Here are a small network's activations along a few directions, averaged over the inputs that share one value of a field.
Related values have similar rows: they may be neighbours, one step apart, or belong to one group.

Other fields vary at random and push rows far along two fixed directions, the same in every table; ignore that.
To show where, the next rows are all for the same value of a field, averaged over different records:
[ 19 -23  16  16  22  49 -20  39  22  20  30 -60  28 -18  21  51]
[ -6  -2  18  -6  -8  43 -35  31   4 -22  24 -48  13 -22  29  26]
[ 10  -9  11   4   4  37 -22  27   9   3  20 -48  14 -16  18  33]
[ -2  16 -19 -15 -16  -2  -4 -18 -17   2  -2  15  -7  -6 -15 -19]
[-29  59 -36 -50 -39 -41   1 -55 -51 -21 -30  69 -38   3 -46 -83]
[ -6  17  -7 -18  -6   6 -10  -5 -14  -1  -2  -1  -5  -7  -7 -12]
[ 42 -10 -22  19  34  -9  29 -11  -8  80  -7   8   3   0 -22  17]
[ -8   5  16 -10  -8  42 -39  28   8 -27  24 -51  13 -19  22  22]

C, 12 values:
c9: [ -8 -20 -13  15   8 -43  47 -42   5  32 -17  39 -24   7 -21 -22]
c11: [ 36 -29 -14  35  52 -48  74 -20   6  85 -30  29 -19  14 -30   5]
c4: [ 14   8  -3 -12  26 -14  19  -3 -18  42 -14  20 -13 -12  -5  -4]
c8: [-27   6  29 -10 -10   2  -3  25  13 -62  -9 -13  -3  15  38   8]
c6: [-16 -11   3  17  -7 -21  -5 -26  -5  -8  -9  11   2   8  -3 -14]
c10: [ -60   70   11  -78  -53   -5  -32    1  -31 -123   -9   15  -26   -1
   21  -49]
c12: [ 21  -5   8   5  12  22 -15  28   7  -9   5  -5  30   0  15  22]
c5: [ 23 -26 -16  55  17 -27  37 -12  25  38  -3  31   8  25 -25  17]
c7: [ 47 -68  10  67  42  42   4  48  51  52  31 -41  54  17  19  64]
c3: [-40 -17  32  -7 -34  14 -26  28  30 -81  20 -32   0  11  33  25]
c2: [-34  12  18 -19 -48  -7 -35 -15  -3 -64  10   3  -6  -4  12 -43]
c1: [ 23  26 -41  -9  13 -41  34 -47 -32  64 -33  58 -22   5 -54 -42]
C is arranged as a network in which each value has 3 neighbours.
Q: List every value one step from c8, in the order listed.
A: c11, c10, c3
Q: List every value one step from c6, in the order listed.
A: c9, c5, c2
A value of C combines one of 2 hidden first parts with one of 6 second parts; all combinations occur once.
Q: c1 and c6 share the first part; c1 and c12 share the second. Which value has the first part of c12 and the second part of c6?
A: c5
Q: c7 and c10 share the first part; c7 and c2 share the second. Which value has the first part of c2 and the second part of c10?
A: c4

G, 12 values:
g4: [ -60   31   39  -54  -36    6  -23   25    4 -119   -6   -8  -21    3
   42    0]
g12: [  2 -18  -1  18 -16  17 -27  23  22 -27  22  -2  26  15   5  15]
g9: [ -52   27   18  -15  -53  -25  -11  -10   -5 -102  -13   33  -11   24
    7  -45]
g11: [ 20  52 -56 -31   0 -43  36 -42 -44  42 -33  74 -33  13 -56 -66]
g6: [-19  44 -26 -43  -6 -44  27 -55 -36  20 -39  49 -53 -10 -34 -57]
g8: [ 23  17 -20 -14  44 -17  48   1  -9  48 -35  32  -8  -3  -3   6]
g2: [ 62 -45  -3  58  45  36  -3  23  19  88  36 -53  43 -16   1  64]
g5: [-38 -44  51  23 -22  45 -36  31  32 -72  42 -77  18  -2  44  43]
g3: [ 49  -4 -28  23  16   1   0   2  -1  63   9   9  26   9 -20   9]
g10: [ 51 -19 -15  33  49  13  20   0  -3  96  -5 -13  11 -18 -18  29]
g7: [-27 -18  29 -13  -3  -2   5   5   9 -33   2 -23 -19 -14  19   3]
g1: [-12 -22  11  15 -19  14 -35  -5  12  -4  20 -21  21   1  12  -2]
G is arranged as a network in which each value has 3 neighbours.
Q: List every value one step from g9, in the order listed.
A: g4, g12, g5
Q: List every value one step from g6, in the order listed.
A: g8, g10, g7
A value of G combines one of 2 hidden first parts with one of 6 second parts; all combinations occur once.
Q: g9 and g11 share the first part; g9 and g5 share the second. Which value has the first part of g5 and the second part of g11?
A: g10
Q: g8 and g3 share the first part; g8 and g6 share the second. Which value has the first part of g6 and the second part of g3?
A: g2
